A small network was shown many inputs. Here are its activations along a few directions, one row for each input.
In each table, some parts of the input vary, and every possible input appears once, in random order.
Descriptions start from the smaller parts, as in this example, which fits no table here: line(6) and (point or line(9) or (values(3) and ring(8))).
Shared parts are said once, and a part with two or three values counts as separate values.

Rows:
x1: 7 1 -8 9 8 -3 4 3 2 0 1 -18 -3 -11 2 -5 5 3
x2: 8 0 13 5 5 -1 10 8 -6 -3 11 15 1 7 -8 -3 -2 13
x3: -10 1 0 -11 -4 2 -15 -11 14 -2 -8 -3 6 0 0 8 -5 -8
x4: -17 -10 -20 5 -22 19 -2 -4 -45 23 0 26 -13 7 4 -3 22 -24
x5: 1 7 -9 4 7 -7 2 5 6 -1 -2 -18 -2 -12 8 -2 0 1
x6: 10 -13 -2 -5 -6 2 -5 -10 -8 -4 -1 0 8 14 -8 12 7 2
x7: -4 -3 -2 -12 -4 3 -10 -9 6 -5 -6 -3 8 5 -2 8 -2 -7
x8: -3 9 14 -2 1 -3 8 8 7 -3 3 12 0 1 -1 -7 -11 3
x9: 1 -10 -1 -8 -5 3 -6 -12 1 -4 -3 -1 8 9 -5 8 4 -3
x10: 0 3 15 1 4 0 10 7 2 -2 7 13 -1 2 -5 -6 -4 8
x11: -6 8 14 -3 1 -4 4 6 13 -2 0 12 -5 -3 3 -6 -17 4
x12: 17 -3 -10 12 6 -4 5 3 -7 2 4 -17 -1 -7 -2 -5 6 8
x13: -4 9 -5 4 9 -9 -3 4 13 2 -6 -17 -5 -13 14 1 -2 0
Q: What do these inputs look like to the network?
A: point or (values(3) and line(4))

Rows:
x14: -16 -12 13 -3 -16 12 2 1 -24 11 2 46 -14 19 -1 4 3 -2
x15: 10 8 12 0 9 -7 14 13 8 -9 12 4 0 -10 -8 -12 -14 18
x16: 8 8 15 -2 12 -11 -3 0 32 -11 1 -13 9 -3 0 -7 -22 14
x17: -2 -3 -26 13 0 -2 -5 -4 -5 9 -4 -31 -7 -17 13 -1 22 -5
x18: -17 -26 -31 -19 -19 29 -21 -31 -29 7 -11 -3 13 13 -10 14 32 -33
x19: 1 18 32 -20 6 -11 8 3 45 -24 0 2 10 0 -8 -1 -32 13
x20: -11 -4 -34 7 -4 2 -8 -6 -12 6 -4 -23 -6 -11 10 1 19 -20
x21: -9 -22 -4 -15 -32 19 -10 -15 -39 6 1 42 7 34 -11 14 16 -17
x22: -14 -13 -28 -6 -12 11 -16 -19 -14 11 -11 -10 -8 -7 7 4 19 -28
x23: -8 -25 -13 -13 -30 22 -15 -24 -31 14 -4 28 11 29 -12 11 19 -23
x24: -13 -21 11 -9 -29 16 -10 -19 -39 7 2 55 2 40 -16 16 17 -13
x25: 2 8 35 -1 14 -3 9 7 31 -19 9 16 5 -1 -8 -12 -25 18
x26: -8 5 -5 5 -7 3 10 12 -26 6 8 23 -5 6 5 -6 2 -5
x27: 15 5 -8 8 13 -10 -3 3 12 -4 -1 -27 0 -16 -3 3 -6 12
x28: 3 7 -16 15 -1 3 -2 2 -11 12 -2 -17 -7 -14 4 -4 14 -5
x29: -2 9 5 8 1 3 15 13 -18 10 11 15 -7 -3 4 -10 7 5
x30: -13 2 8 7 -2 5 11 14 -22 8 11 36 -10 11 2 -5 4 1
x31: 18 3 -14 17 8 -6 7 7 -2 -1 -4 -28 -6 -12 3 -4 7 5
x32: -9 -12 -9 -3 -19 11 -6 -9 -20 18 -7 20 -8 7 3 -1 4 -15
x33: -7 2 -14 8 -7 3 3 3 -19 13 0 8 -5 1 5 -8 5 -11
x34: 13 -5 -23 15 8 -11 5 0 4 -3 -6 -41 -6 -14 12 3 15 4
x35: -6 3 -25 9 -6 6 -7 0 -18 9 -4 -8 -6 -8 5 -3 11 -16
x36: 11 8 4 -2 17 -12 -14 -1 31 -13 -7 -26 8 -9 4 6 -16 14
x37: -9 -21 -21 -14 -26 29 -22 -24 -32 9 -7 10 10 19 -14 16 24 -31
x38: -4 14 46 -12 10 -8 10 5 46 -25 0 14 11 1 -12 -4 -32 13
x39: 8 11 22 -8 10 -6 7 5 29 -18 8 3 5 -2 -4 -10 -26 17
x40: 12 -2 -16 6 14 -16 -5 -4 17 -5 -3 -40 1 -17 10 11 2 11
x41: 12 4 5 7 10 -11 6 6 10 -2 5 -15 2 -10 -5 -9 -12 13
x42: -8 -8 -19 -3 -17 14 -15 -10 -19 14 -10 3 -8 -2 1 3 10 -23
x43: 14 6 6 7 8 -5 22 19 -8 -3 10 3 -5 -4 0 -15 -1 11
x44: 8 2 -3 -3 20 -17 -15 -7 34 -14 -8 -40 9 -8 17 14 -8 11
x45: 4 14 14 -16 15 -17 -12 -1 47 -18 -13 -27 14 -5 1 16 -21 11
x46: 1 13 24 -16 10 -17 -2 0 47 -17 -7 -14 15 0 -3 3 -27 12
x47: 9 4 18 11 14 -2 22 22 -5 -1 14 16 -7 1 -4 -14 0 12
x48: 15 2 -2 14 7 -7 15 10 -3 3 2 -14 -5 -6 1 -14 1 6
x49: 1 8 7 -17 19 -23 -14 -6 50 -19 -17 -39 16 -5 14 24 -12 10
x50: -11 -9 1 -6 -19 12 1 0 -28 11 -1 34 -10 13 2 2 1 -7
x51: 1 6 -4 14 0 1 8 4 -13 16 3 -2 -6 -7 5 -11 8 -2
x52: 5 6 24 5 15 -4 15 16 10 -7 16 16 -2 -6 -13 -11 -14 19
x53: -5 8 15 12 7 4 16 17 -14 11 16 27 -10 3 1 -8 8 7
Q: What do these inputs look like to the network?
A: line(5) and line(8)
Q: Changing only the line(5) part turns x46 into x49. The same change can be made to x51. Which row results?
A: x17
Q: Changing only the line(5) part turns x27 into x41. The same change can be made to x31. Which row results?
A: x48
Q: Which other rows does x30 become when the line(5) part takes its other values? List them by row number.
A: x20, x26, x33, x35
Q: Start at x38 and move only the line(8) part, one step at a time. The first step leads to x25. Which rows follow, in order?
A: x52, x47, x53, x30, x14, x24
Q: Start at x24 and move only the line(5) part, one step at a time. The first step leads to x21. Which rows follow, in order?
A: x23, x37, x18

Rows:
x54: 20 -7 -12 3 15 -15 -7 -8 18 -10 -9 -47 10 -3 6 14 11 8
x55: 8 -16 18 0 -11 9 8 -1 -21 0 8 38 -2 23 -14 0 -2 9
x56: -5 9 5 -2 7 -9 -7 -2 25 -3 -5 -12 -1 -12 10 -6 -16 3
x57: -4 14 20 -4 12 -3 3 11 21 -8 3 6 0 -5 2 -2 -14 11
x58: -13 0 9 -9 -11 7 0 -1 -13 8 0 27 -2 11 1 7 4 -6
x59: 7 13 24 -1 12 -6 12 11 14 -11 10 9 11 4 -11 -8 -17 16
x60: 13 12 -18 28 13 -13 21 27 -18 11 10 -16 -19 -22 17 -17 4 12
x61: 18 1 28 -2 9 -4 22 10 12 -18 16 13 7 5 -18 -12 -13 21
x62: 1 6 -1 -4 7 -9 -5 -1 24 -1 -9 -21 0 -14 4 0 -13 3
x63: -8 -7 -15 -10 -13 10 -9 -9 -10 6 -9 -1 2 2 0 3 5 -20
x64: -10 11 13 -2 12 -8 0 6 25 -9 -1 1 -5 -9 7 0 -16 4
x65: -21 -3 1 -8 -12 5 -1 -3 -8 3 -5 20 -4 9 4 5 5 -14
x66: 10 6 -6 3 5 -9 -6 -4 21 -7 -9 -32 5 -11 2 6 -4 5
x67: -3 -3 -22 26 -4 14 12 8 -41 25 8 4 -19 -12 3 -17 30 -13
x68: 0 -7 -21 -6 -13 10 -16 -15 -14 1 -8 -9 3 2 -4 8 10 -16
x69: 6 -21 -29 -4 -3 7 -19 -20 -13 0 -3 -23 11 4 -4 18 22 -6
x70: -15 -3 -9 -8 -14 10 -7 -10 -6 7 -6 9 1 7 7 0 4 -18
x71: -1 -4 13 -1 -11 5 -1 1 -17 6 7 34 2 21 -10 2 -1 1
Q: Changing only one part turns x58 into x57. The same change can be made to x68. Which row results?
A: x66
Q: What do these inputs look like to the network?
A: values(2) and (point or line(8))
Q: Which other rows does x59 become when the values(2) part takes its other values? List them by row number.
A: x71
